These are the activations of a small neural network, seen along a few directions. Each row is one input.
In each table, some parts of the input vary, and every possible input appears once, in random order.
A made-up example of a description, with smaller parts first: one of 2 separate values, together with either a single point or one of 11 places around a ring or (one of 5 places around a ring, together with one of 6 places along a line).
Shared parts are said once, and a part with two or three values counts as separate values.

Rows:
row 1: 8, -83, -18, 10, -22, -22, 21, 35, 16, -17, 22, -39, -16
row 2: -31, 26, -15, -13, 11, -10, -8, -3, -13, 7, -9, 22, 3
row 3: 27, -15, 4, 2, -22, -8, -2, 32, 20, 0, 25, 1, -27
row 4: -6, 59, 18, -12, 14, 5, -26, 25, 6, 10, 28, 16, -6
row 5: -48, -2, -21, -6, 32, -9, 26, -19, -29, 16, -25, 2, 20
row 6: -33, 7, -17, 9, 28, 1, 30, -38, -24, 8, -38, 2, 27
row 7: 9, -24, -4, -9, -21, -19, -7, 40, 32, -2, 35, -22, -24
row 8: -1, 28, 6, -9, 14, 18, -20, -41, -12, 3, -30, 25, 18
row 9: -16, 1, -4, 2, 34, 16, 18, -54, -25, 12, -47, 2, 36
row 10: 58, -6, 24, 7, -30, 18, -9, -2, 15, -5, 0, 1, -13
row 11: -19, 34, -6, -6, 10, 3, -13, -28, -12, -3, -19, 28, 8
row 12: 27, -78, -8, 24, -23, -13, 29, 28, 7, -13, 9, -19, -16
row 13: -49, 18, -22, -23, 9, -20, -13, 5, -4, 7, 2, 0, 7
row 14: -67, -10, -28, -17, 29, -18, 21, -11, -19, 16, -13, -20, 25
row 15: 20, 62, 35, -9, 12, 32, -37, -12, 0, 2, 9, 20, 1
row 16: 42, -1, 11, 13, -32, 5, -1, 12, 19, -9, 11, 2, -19
row 17: 57, -70, 14, 26, -30, 10, 19, -11, -2, -18, -12, -16, -4
row 18: -24, 52, 5, -21, 10, -7, -28, 35, 14, 8, 40, -7, -5
row 19: 5, 69, 24, -4, 9, 19, -29, 3, 5, -2, 18, 20, -3
row 20: 41, -68, 3, 35, -31, -2, 29, 5, 6, -20, -3, -17, -9
Question: What is each input in this table made of?
Answer: one of 4 places along a line, together with one of 5 places along a line
Question: Change only the place on the line of 5 in row 11. List by row number the other rows that result.
Answer: row 6, row 16, row 19, row 20
Question: Change only the place on the line of 4 in row 19. List by row number the other rows that result.
Answer: row 4, row 15, row 18

Rows:
row 21: -37, 95, 14, -10, 41, 13, -16, 0, -17, 20, 7, 31, 8
row 22: -2, -25, 2, 0, 31, 19, 14, -24, -20, 16, -23, -33, 21
row 23: 29, -14, -6, -7, -38, -5, -14, 4, 22, -5, 7, -6, -31
row 24: -59, -25, -35, 0, 1, -35, 27, 16, -4, -4, -6, -2, 5
row 25: 37, -5, 16, 33, -5, 27, 22, -25, -14, -11, -31, 21, 11
row 26: -33, 91, 32, -30, 44, 35, -23, -10, -11, 25, 12, -6, 22
row 27: 26, -11, -3, 16, -31, -12, 10, 21, 9, -8, 11, 11, -34
row 28: 29, -22, 1, -21, -48, -17, -41, 39, 29, -7, 27, -7, -28
row 29: -49, -23, -27, 10, 20, -20, 43, 23, -9, 2, 2, -20, 15
row 30: -12, -24, -10, 14, 24, 0, 25, -18, -30, 7, -21, 3, 10
row 31: 34, -10, 37, 31, -1, 41, 2, -39, -3, -3, -27, -13, 19
row 32: -15, -27, -27, -22, 4, -13, -10, -42, -13, 0, -31, 5, 8
row 33: -21, -28, -19, -4, 8, -14, 17, -23, -22, 0, -27, 25, 2
row 34: 39, -8, 4, -5, -30, 12, -11, -49, -5, -13, -34, 23, 10
row 35: 32, -18, 8, 18, -16, -4, -4, 49, 13, -13, 46, -11, -25
row 36: 37, -18, 32, 15, 0, 15, 17, 12, 32, 2, 22, -31, -2
row 37: 37, -6, 6, 15, -24, 7, 8, -33, -19, -15, -31, 38, 4
row 38: -39, 90, -9, -40, 23, 4, -60, -23, 5, 12, 4, 31, 10
row 39: -41, 95, -1, -14, 28, -10, -38, -6, -11, 10, 0, 48, 1
row 40: -54, -26, -41, -25, -4, -31, 4, 0, 8, -1, -15, -21, 9
row 41: 35, -25, 34, 2, -4, 9, -8, 40, 36, -12, 46, -37, -7
row 42: -31, -25, -12, -7, 26, -9, 28, 12, -5, 15, 7, -54, 31
row 43: 22, -21, -5, 0, -37, -11, -15, 55, 18, -15, 32, 8, -38
row 44: 34, -11, 8, 30, -11, 0, 23, 21, 9, -2, 22, -4, -19
Question: Changing only one part turns row 23 into row 36. The same change can be made to row 32. Which row results?
Answer: row 22
Question: What is each input in this table made of?
Answer: one of 4 places along a line, together with either a single point or one of 5 places along a line
Question: Change only the place on the line of 4 in row 37. List by row number the other rows that result.
Answer: row 25, row 31, row 34
Question: Which other rows agree with row 33 in the place on the line of 4? List them by row number.
Answer: row 24, row 27, row 37, row 39, row 43
